These are the activations of a small neural network, seen along a few directions. Each row is one input.
Each table varies a few parts of the input and shows all the possible inputs, shuffled.
A made-up example of a description, with smaller parts first: ring(8) and (point or line(11) or (values(3) and line(4))).
Shared parts are said once, and a part with two or three values counts as separate values.
In the rows, zero is written as 128.

Other details of the inputs vary at random and push rows far along two fixed directions, the same in every table; ignore that.

Rows:
x1: [ 65 160 164  83  96 106 130 131 144 122 135 161 140  77 113 101]
x2: [ 71 194 143 106 119 118 134 144 144 110 128 137 108  94 123 131]
x3: [130 106 145 149 135 133 122 147 105 134 127 109 132 143 139  77]
x4: [134 102 107 187 147 102 125 156 127 148 153 108 141 161 130  82]
x5: [119 110 111 190 116 109 120 173 135 166 143 122 147 156 118  77]
x6: [110 102 142 174 129 121 125 143 110 138 131 106 137 140 133  44]
x7: [107 162 129  88 132  99 123 157 141 120 160 148 137 105 113 158]
x8: [ 99 171 134 110 105 123 144 132 133 113 116 148 109  94 121 156]
x9: [132  98 145 160 120 142 130 136 118 143 123 124 143 141 128  81]
x10: [193  80 129 109 146 162 136 104  93 123 118 109 140 159 150 157]
x11: [123 113 110 176 127  99 123 157 139 159 149 126 146 150 129  83]
x12: [100 161 146  81 126 119 119 130 132 113 126 137 113 105 107 121]
x13: [186 102 121 104 149 153 129  95 105 123 109 110 122 158 131 157]
x14: [ 70 183 135 118 114 111 138 129 148 105 132 133 112  92 121 118]
x15: [211 100 112 128 142 165 135  91 138 118 102 111 120 151 141 177]
x16: [126 104 124 196 154 110 102 160 117 154 147 108 132 163 132  96]
x17: [ 73 189 139 106  97 109 137 124 157 114 130 149 116  79 124 127]
x18: [199  96  98 120 152 138 128 122 110 133 141 113 149 167 139 186]
x19: [177  84 109 119 163 127 121 100 131 111 147 125 137 160 144 190]
x20: [ 70 159 146 106  99 125 140 144 124 127 132 163 123  79 118 124]
x21: [133 105 125 176 141 124 117 125 115 137 121  98 121 156 123  52]
x22: [120  90 116 197 125 120 105 154 131 162 136 119 141 169 125  96]
x23: [ 86 144 133  86 116  94 116 124 159 124 150 165 135 105 116 166]
x24: [160 148 119  55 144 141 136  80 152  81 115 128 115 105 129 204]
x25: [119 106 129 187 129 141 135 146  96 160 127 103 125 146 145  74]
x26: [151 127 126  53 134 154 145  82 131  82 142 146 132 102 154 200]
x27: [189  77  98 128 147 146 112 114 114 124 126 128 145 169 142 198]
x28: [132 122 124 209 115 137 134 141 127 148 118 106 115 148 139  80]
x29: [166 144 122  67 131 146 139  96 138  99  99 142 114 105 121 214]
x30: [200  82 113 121 144 173 140  79 120 115 130 127 143 145 179 165]
x31: [117 113 107 191 122 106 118 179 116 163 135 122 146 152 116  82]
x32: [132 113 130 162 130 131 123 135 108 145 107 122 123 146 113  81]
x33: [ 67 155 160  92  99 113 134 149 122 125 125 161 133  85 102 110]
x34: [ 80 187 143  99 127 114 123 141 152 117 115 130 105  90 107 126]
x35: [ 98 157 148  85 105 122 127 122 145 121 122 156 123  99  94 124]
x36: [ 70 174 150  83 101 101 123 122 151 123 128 158 121  83  97  98]
x37: [150 130 120  62 136 126 117 106 126 112 142 143 139 126 123 233]
x38: [127 106 133 172 116 151 136 134 121 147 132 128 133 132 143  92]
x39: [196 110 111 123 156 158 135  97 119 126  97  96 115 156 141 175]
x40: [ 72 187 141 111 108 114 142 139 133 126 121 133 106  96 116 135]
x41: [121 130 123 195 127 120 121 133 142 155 108 102 117 135 127  57]
x42: [194  91 117 115 156 175 137 103 107 110 132 115 130 151 173 168]
Description of these inputs: ring(6) and (values(2) or ring(5)).
- Changing only the ring(6) part turns x5 into x31. The same change can be made to x22. Which row results? => x27
- Changing only the ring(6) part turns x13 into x12. The same change can be made to x40. Which row results? => x2
- Start at x3 and move only the ring(6) part, one step at a time. The first step leads to x6. Which rows follow, in order? => x1, x9, x33, x10
- Which other rows does x17 become when the ring(5) part takes its other values? List them by row number. => x1, x30, x36, x41
- List by row number the other rows that have the ring(6) part in common with x24. => x4, x6, x14, x19, x21, x26
- Which other rows does x16 become when the values(2) part takes its other values? List them by row number. => x7

Rows:
x43: [122 141 138  99 112 144 141 121 123 120 121 137 126 106 132 145]
x44: [155  93 122 148 129 134 125 130 123 142 127 127 145 152 130 120]
x45: [ 41 175 148 155  98 104 129 160 132 145 122 133 112  93 110  76]
x46: [149 124 116 161 139 139 136 122 124 131 116 104 119 144 147 123]
x47: [129 139 141  91 118 136 130 114 128 121 116 139 124 111 119 137]
x48: [119 128 137  93 132 121 124 130 128 115 149 142 136 116 130 149]
x49: [127 138 134 101 110 144 142 119 131 117 123 145 127 103 131 140]
x50: [147 116 125 156 142 145 126 125 115 129 112 109 119 144 140 127]
x51: [153  99 125 146 139 137 126 140 110 141 131 122 138 151 135 126]
x52: [155  94 122 140 136 132 121 129 116 144 124 123 141 153 127 120]
x53: [127 145 119 107 126 112 122 126 156 119 137 138 132 122 118 159]
x54: [120 145 128 111 117 135 137 115 136 115 119 141 117 107 131 153]
x55: [120 135 136  98 120 139 140 111 135 108 134 143 128 105 137 134]
x56: [ 41 163 142 156  99  85 113 170 148 153 137 146 126 104  91  76]
x57: [ 53 159 148 134 103  90 123 175 126 151 132 143 129 104  89  70]
x58: [152 113 124 151 140 141 123 112 120 134 109 110 118 146 130 121]
x59: [153 122 112 163 137 138 137 120 133 128 118 111 119 141 146 118]
x60: [124 149 133 101 126 130 130 118 127 114 113 129 116 114 115 150]
x61: [119 137 122 112 119 121 128 129 137 123 139 150 133 118 126 165]
x62: [152 104 132 138 142 142 126 108 117 128 122 114 128 146 142 103]
x63: [121 150 119 110 126 117 130 132 140 122 143 136 128 121 129 166]
x64: [129 136 141  96 111 139 135 115 136 118 118 143 125 109 122 138]
x65: [124 149 122 106 134 116 124 138 141 119 142 133 125 121 124 164]
x66: [120 125 130 100 122 122 130 123 135 115 152 151 144 111 133 147]
x67: [ 72 119 139 186 122  93 108 165 122 163 141 119 137 134 115  30]
x68: [151 107 115 147 142 128 120 135 116 137 125 114 129 157 123 134]
x69: [146 105 129 148 136 151 136 116 113 127 127 111 130 144 152 109]
x70: [151 101 132 145 136 145 130 109 125 125 124 117 129 145 144 102]
x71: [129 157 127 101 132 124 135 119 136 112 118 123 115 113 117 147]
x72: [154 118 108 148 146 122 122 137 127 134 130 107 128 155 125 130]
x73: [154  96 117 155 128 138 133 134 117 142 134 131 146 146 139 123]
x74: [116 128 134  97 124 123 131 125 127 119 151 143 140 114 134 151]
x75: [152 116 105 165 137 125 126 134 135 136 138 119 135 152 142 130]
x76: [122 128 133  87 130 115 125 126 125 114 141 140 136 119 121 143]
x77: [115 140 126 110 121 122 128 131 129 126 138 142 129 120 127 170]
x78: [121 132 133 100 115 128 136 133 123 129 139 147 139 114 126 158]
x79: [128 154 128 102 132 124 130 110 143 117 119 126 114 111 120 146]
x80: [ 71 140 140 206 111 109 119 158 132 161 115 113 113 127 110  35]
x81: [124 156 129 106 135 128 134 123 138 111 121 126 115 110 129 152]
x82: [150  89 123 147 137 127 119 122 126 131 139 124 147 151 140 113]
x83: [129 152 128 108 125 126 134 111 152 113 120 131 115 111 123 147]
x84: [148 108 132 143 145 148 130 120 113 124 126 112 128 145 148 108]
x85: [153 110 130 136 142 142 131 115 111 122 121 111 127 147 139 106]
x86: [155 110 131 145 135 153 131 128 109 131 114 114 128 142 141 115]
x87: [160 112 129 137 132 147 131 123 108 130 110 113 127 146 130 113]
x88: [149 102 114 150 142 128 114 127 123 142 125 117 132 156 125 131]
x89: [118 139 129 106 130 121 122 137 130 122 137 140 126 121 121 167]
x90: [126 145 118 101 132 112 119 126 147 123 135 133 128 121 115 157]
- Changing only one part turns x53 into x44. The same change can be made to x63. Which row results? => x78
- What do these inputs look like to the network? => values(2) and line(4) and ring(6)
- Which other rows does x84 become when the line(4) part takes its other values? List them by row number. => x50, x81, x86

Rows:
x91: [155 146 123  72 134 139 138 103 145  95 128 137 124 113 136 187]
x92: [ 81 164 146  91 102 112 126 142 137 128 120 156 125  89  96 130]
x93: [214  74 109 132 167 158 129  92 105 117 121  99 135 175 157 151]
x94: [ 78 148 138 154 108 109 128 166 117 153 124 129 126 115 106  74]
x95: [ 71 163 136 169 119 108 124 162 132 146 127 120 111 115 116  84]
x96: [142 117 113  81 133 111 119 131 143 124 163 156 156 128 128 199]
x97: [138 118 112  83 131 109 120 131 138 113 163 159 151 131 124 205]
x98: [151 118 133  86 131 144 133 110 114 114 128 133 134 129 132 160]
x99: [152  94 111 229 147 125 120 149 111 164 119  80 128 182 136  42]
x100: [218  56 109 166 169 159 120  96 107 131 113  92 133 190 154 122]
x101: [156 137 129  64 126 151 144 108 128  99 125 148 129 108 137 201]
x102: [150 131 138  59 127 152 140 101 127  96 132 146 131 109 140 188]
x103: [ 79 147 138 164 100 119 137 152 129 149 126 138 125 106 121  79]
x104: [ 80 136 151 143 110 113 118 149 125 148 125 134 127 118 105  69]
x105: [ 71 144 141 162 114 109 126 143 136 139 133 127 124 108 126  60]
x106: [136 100 132 170 123 145 133 124 115 140 126 117 133 144 148  91]
x107: [ 69 180 137 109 104 112 131 134 148 122 131 149 113  85 116 143]
x108: [217  82 103 143 163 160 122  97 116 124 108 100 126 179 146 178]
x109: [ 78 166 148  95 119 112 129 133 140 113 137 144 122  88 118 115]
x110: [143  95 111 237 149 127 118 156 101 170 114  77 121 184 136  57]
x111: [ 78 175 136 107 105 110 135 130 157 118 133 148 120  88 116 123]
x112: [159 128 121  99 135 132 127 107 143 113 119 128 125 131 121 159]
- What do these inputs look like to the network? => values(2) or (line(4) and ring(5))
